These are the activations of a small neural network, seen along a few directions. Each row is one input.
Each table varies a few parts of the input and shows all the possible inputs, shuffled.
A made-up example of a description, with smaller parts first: one of 6 places along a line, together with either a single point or one of 11 places along a line or (one of 3 separate values, together with one of 5 places around a ring).
Shared parts are said once, and a part with two or three values counts as separate values.

Other details of the inputs shift rows strongly along two fixed directions, in all tables alike. That doesn't count.

Rows:
r1: [  5 -14  -4  16  -1  13   1   1  -4   1   2   9   6]
r2: [-15  26   1 -20   4 -23   0 -14  -5  -4   7   9   2]
r3: [  3  24  -4 -21  11 -16   3 -13  11   5  16 -22 -11]
r4: [-18  23 -10 -21   7 -22  -5 -12  -1  -7  -1   1   6]
r5: [ 15  21   6 -24  11  -7   7  -7  26  15  19 -39 -27]
r6: [ -5  17 -11 -25  13 -23  -3  -3   0 -12  12  14   7]
r7: [  0  -7   5  20  -8   0   4   7  -7   2 -11   2   4]
r8: [  3 -12   0  12  -5  16   1   3   1   4   0  11   7]
r9: [-10   6 -10   8  -8  -7  -2  -8  -7  -3  -7  14  19]
r10: [ -1 -13   1   8  -2  17  -1   6  -1   0  -8  11   2]
r11: [  3 -16  -5  16  -1  11  -1   4  -2   1   0   5   9]
r12: [ 13 -11  16  18 -12  14   9  15   8  14  -8 -13 -15]
r13: [  0  10   4  -4   2 -11   4  -1  -1   3   4  -9  -9]
r14: [ -2 -17  -3  11   0  12  -4   8  -2  -2  -9   6   3]
r15: [-11  -1  -5  -1   4   5  -4  -7 -10  -9  -5  24  10]
r16: [-14   5  -2   7  -8 -12  -1  -1 -11  -4  -9  16  14]
r17: [  0 -17  -3  13   3  12  -2   6  -4  -3  -8   5   4]
r18: [ 20  -8   8 -18   9   4  -1  15  25  11  18 -46 -31]
r19: [-18  13  -6 -22  13 -23  -5  -6  -6  -9  16   7   6]
r20: [ 4 -6 -3 21 -8  6  3 -1 -3  4 -9  0  9]
r21: [  9  -7  12  -3   6   7   4   9   9   7  11 -10 -18]
r22: [  5 -12   0  13  -2  16   1   0  -1   2   1  12   6]
r23: [ 16   0   7  -5   0  -1   2   6  13   8   3 -37 -19]
r24: [-15  -5  -4   3  -1  -7  -5   3 -11  -7   1  21  13]
r25: [-17  27  -6 -24   5 -17  -2 -15   0  -5  -1   6   4]
r26: [-18  16  -2 -26   8 -18  -3  -6  -3  -6  16  13   4]
r27: [ 31 -23  13   6   2  22   4  18  17  13   8 -39 -31]
r28: [  4  -2   1  16 -13  11   5  -1   1   7 -10   6   7]
r29: [  6  -5   6  13 -13  10   1  -2  -6   0 -12   5   3]
r30: [  2 -15  -2  12   3  14  -1   4  -6  -3  -7   8   0]
r31: [  6  -6   2  16 -11   7   1   0  -9  -1 -12   1   3]
r32: [  2  11   4 -12  -6  -4   0  -3   5   2   0 -10  -4]
r33: [-15  14 -14 -22  11 -18  -7 -11   1  -6  17   7  11]
r34: [ 15 -21   6   9  -1  14  -1  13   5   3   1 -18  -9]
r35: [ -4  27  -9 -21   6 -27   1  -8   0  -9   3   8   7]
r36: [  3  -3   4  15  -6  12   3  -2  -3   1 -17   7   0]
r37: [  3  -8   1  14 -14   4  -2   4  -4   0 -14  -1   6]
r38: [  1  -7  -1  18  -4   7   1   2  -4   0 -18   0   4]
r39: [ 10   8   8 -27  20 -10   3   6  18   9  28 -35 -32]
r40: [-10  -3  -3  -4  -6   2  -6  -3 -10  -9  -1  22  15]
r41: [  3  -5   0  17  -4   9   3   0  -6   0 -16   3   1]
r42: [ -8  -3  -2  -3  -3   2  -6  -7 -12 -10   0  22  13]
Description of these inputs: one of 2 separate values, together with either a single point or (one of 4 separate values, together with one of 5 places around a ring).
The inputs of r37 and r18 match in every part but the choice among 2 separate values. If r36 is changed in the same way as r37 into r18, which row does it become?
Answer: r15
The inputs of r30 and r41 match in every part but the choice among 2 separate values. If r8 is changed in the same way as r30 into r41, which row does it become?
Answer: r28
Change only the place on the ring of 5 in r19. List by row number the other rows that result.
Answer: r21, r24, r26, r39
Change only the choice among 2 separate values in r23. List by row number the other rows that result.
Answer: r34
Change only the choice among 2 separate values in r29. List by row number the other rows that result.
Answer: r42

Rows:
r43: [-12   3  10  33 -12  -2   9  -1 -22  -5 -35  25   7]
r44: [ 27 -21  -9  26   9  17   7  15  24  19   0 -45 -14]
r45: [  5  38  -7 -36   7  -9   1 -29  14   0   4 -17  -7]
r46: [ -8  37  13 -40  -2 -31   2  -3   9  -1   1 -15 -16]
r47: [ -5   5  -9  31 -10  18   4 -16  -8   4 -32  24  16]
r48: [-38  23 -21 -23  -5 -54 -16  -6 -27 -27   2  36  40]
r49: [-12 -20 -12  20  10  27  -2  -3  -9  -5 -11  38  18]
r50: [ -6 -23  -8  23 -24   4 -11   3 -19  -8  -7   9  32]
r51: [ 38 -23  -7  17   0  21   2  12  20  10   3 -44 -10]
r52: [-12   8   4 -50  14  -8 -13 -10   8  -6  32  -9 -12]
r53: [ -8  32   8 -39  -6 -15  -4 -22   7   2   9 -22  -9]
r54: [ 16 -28  20  13  16  19   9  31  10  12   3 -22 -42]
r55: [  4   0  10  33 -21  10  18  -4 -11  14  18  50  23]
r56: [ 22 -23   8  29   6  -3   8  30   8  14  -3 -42 -26]
r57: [  0  15 -11 -47  28  -3  -9 -17  13  -8  28  -4  -9]
r58: [-12 -24  10   9  -9  10  -5  22 -17 -13 -11  38  10]
What is each input in this table made of?
Answer: either a single point or (one of 3 separate values, together with one of 5 places around a ring)
Change only the choice among 3 separate values in r44. List by row number the other rows that result.
Answer: r47, r49

Rows:
r59: [-11   0  -1  17  -3  -7   6   9  -9  -1 -14  18   9]
r60: [ -5  32  -9 -30  20 -14   6 -19  14   5  21  -4  -7]
r61: [ -7  -1   0   4   6   6  -4  -8  -6  -4 -14  -1  -2]
r62: [ -1  -6  -1   2 -10  11  -6  -2  -5  -7 -20   6   9]
r63: [ -1   1  -8  16 -10  12   2  -8  -4  -1 -11  35  23]
r64: [ -9   1  -8  10   2   5  -1  -5 -14 -11 -23  22  11]
r65: [-15  30  -7 -29  18 -16   0 -27   8   4  23  -3  -2]
r66: [ 28  -3  19   5   4   9  15  14  12  13   5 -28 -33]
r67: [-16  11 -11 -45  26 -15 -13  -8   5 -17  19  -2  -8]
r68: [ 26 -15   6   9  -3  10   3  11  18  17   9 -52 -24]
r69: [ 14 -11  20  11   4   6  10  21  21  21   2 -43 -34]
r70: [ -6 -11   9  16 -13   4   1  12  -1   8  -8  -6  -2]
r71: [  7  -6   4   8  -7  21   2  -4  10  15   5 -10  -6]
r72: [ 12  -1   9  10 -12   3   5   5  -5  -2  -8  11  -1]
r73: [-13  -1   2   7 -16  -7  -2   7  -6  -3 -12  15  17]
r74: [  4  -2  10   5 -18   3   0   1 -10  -4  -6  12   8]
r75: [ -4 -11   1   9  -8  16  -5  -2  -7  -2 -18  -3   0]
r76: [ -2  30 -17 -30  11 -34  -4 -13   6  -7  15 -10   5]
r77: [-10  11 -16 -35  24 -27 -12  -5   3 -12  33  -6   4]
r78: [-10 -14 -10   1   5  14  -5  -3  -6  -5  11  33  17]
r79: [-13 -19   0   4   3  -1  -5  19  -7  -4   3  18   8]
r80: [-15  32  -5 -33   9 -36  -1  -2  10  -4  10  -3  -3]
r81: [ 24 -23  18  -6   8  14   3  22  12   8  20 -23 -31]
r82: [-10  -5   6  15 -19   4  -2  -6 -24  -7  -9  25  15]
r83: [ 3  2  0  0 -9 12  1 -8  8  6  2  6 10]
r84: [  7  -3  -7   5 -10  -4  -3  -1  -1  -2  -2  -7  14]
r85: [ 19  -7   3   3   0  15   1  10  13   3 -17 -16 -16]
r86: [ -8  -4 -11  21  -2  -6  -3 -10 -18  -6  -7  13  21]
r87: [ 7 -8 15 18 -6  8  6  1 -9  3 -4  1 -8]
r88: [  5   0 -11  15   3  -6   4  -1  -7  -3  -5   2   9]
What is each input in this table made of?
Answer: one of 5 separate values, together with either a single point or one of 5 places around a ring
The inputs of r70 and r71 match in every part but the choice among 5 separate values. If r73 is changed in the same way as r70 into r71, which row does it become?
Answer: r83
Which other rows agree with r82 in the choice among 5 separate values? List them by row number.
Answer: r66, r72, r74, r81, r87
Change only the choice among 5 separate values in r78. List by row number the other rows that result.
Answer: r67, r77, r79, r81
Which other rows agree with r61 in the choice among 5 separate values? List them by row number.
Answer: r62, r64, r67, r75, r85
